These are the activations of a small neural network, seen along a few directions. Each row is one input.
Each table varies a few parts of the input and shows all the possible inputs, shuffled.
Descriptions start from the smaller parts, as in this example, which fits no table here: one of 2 separate values, together with either a single point or one of 11 places along a line or (one of 4 places along a line, together with one of 8 places around a ring).
Shared parts are said once, and a part with two or three values counts as separate values.

Other details of the inputs shift rows strongly along two fixed directions, in all tables alike. That doesn't count.
These rows show it; all are for the same input, with only those details redrawn:
[  3   0   8  -1  -6 -16  -9   1  -3   5  12   3   7 -13]
[  6  15 -21  -2  -8   1  -2   6   0  11  14  -6   4  -4]
[ -4   4 -21   0   4  16   9  -2   1  10  -6  -7  -9   9]
[-16 -11 -18   2  18  33  22 -10   2   7 -30  -8 -26  26]
[ -1  -9  20   1  -3 -18  -9  -3  -4   2   5   6   3 -12]
[  9  12  -6  -2 -12 -15 -12   6  -2   8  23  -1  13 -16]
[ -6  -5  -7   1   5  10   7  -5   0   6  -9  -3 -10   8]

Table:
r1: [ -3 -29  52   1   6 -22  -9  -7 -10 -21 -16  16   3  -5]
r2: [ 13  18 -20  -7  -8   5  -5   8   0  -3  10  -7   9  -4]
r3: [  8  18 -19  -3  -7   4  -1   8   3   4  14  -7   3  -7]
r4: [ 11  13  -5  -1 -10 -13 -11   7   2  -1  25  -2  11 -20]
r5: [-13   4 -13   8   4  15  14  -1  10  12  -8  -1  -8  23]
r6: [ -4 -10   7   2   5   3   4  -6   3   3  -5   2  -6  -2]
r7: [ -5   4  13   9  -8 -17  -7   1   6  13  18   3   9  -8]
r8: [  2 -20  33   2   3 -18  -7  -5  -1 -20  -6  13   5  -8]
r9: [ -3   9 -19  -2   4  16   7   3  -3   4  -7 -10 -10   9]
r10: [ -3  -6  -6   2   6  11  10  -4   6  -2 -11   5  -8   9]
r11: [ -3 -10   4   4   5   0   6  -6   6  -6  -6   8  -4   2]
r12: [ 13  17  -5  -8 -12 -13 -16  11  -9  -3  17  -4  16 -13]
r13: [ -8 -10  -7   3  13  20  17  -6   4  -2 -22   3 -14  18]
r14: [ 3 11 -8 -2 -3  2 -2  6 -3  2  7 -5  0 -5]
r15: [ -9 -19  25   2  11   2   3  -7  -3  -8 -16   4 -12  -1]
r16: [  9  18 -30  -7  -5  10   1  10  -2   0   4  -9   7  10]
r17: [-5 -6  3  1  3  1  2 -5 -2  5 -6  0 -6  1]
r18: [  5  -3   6  -2   1  -1  -4  -2  -1 -12  -3   0   2  -4]
r19: [  2 -17  38  -4   1 -16 -11  -4  -8 -16  -6   9   5 -12]
r20: [ -3   4 -21   2   4  18  11  -2   2   9  -5  -7  -9   9]
r21: [ 13  15 -21  -5  -8   3  -3  10   3  -4  10  -3  11   0]
r22: [-10   4 -13   5   5  17  11   1   5   3 -12  -6  -5  28]
r23: [ -6 -12  11   0   6  -2   4  -6  -3  -4 -14   8  -6   7]
r24: [  9  22 -29  -8  -5  14   0   9  -4   0   5 -12   5   5]
r25: [ -8 -22  19   6   9  -1   5 -13   5  -4 -11   6 -10  -3]
r26: [  1   8  14   1  -8 -16 -11   5  -1   1  12  -1  13  -3]
r27: [ 9  3  0 -4 -5 -5 -5  7 -1 -8  5  2 10 -3]
r28: [  2  20   1   3 -14 -15 -11  11   3  11  28  -4  13 -11]
r29: [ -7 -21  21   4   8   0   5 -12   4  -2 -13   7 -11  -2]
r30: [-3 -7  6  2  4  0  4 -3 -1 -3 -8  7 -3  5]
Question: What do these inputs look like to the network?
Answer: one of 5 places around a ring, together with either a single point or one of 5 places along a line
Question: The inputs of r12 and r17 match in every part but the place on the ring of 5. If r2 is changed in the same way as r12 into r17, which row does it become?
Answer: r29
Question: Start at r16 and move only the place on the line of 5, one step at a time. The first step leads to r1. Which rows follow, in order?
Answer: r27, r21, r8
Question: Change only the place on the line of 5 in r10. List by row number the other rows that result.
Answer: r11, r13, r23, r30
Question: List by row number the other rows that have the place on the ring of 5 in common with r15.
Answer: r3, r4, r9, r14, r28
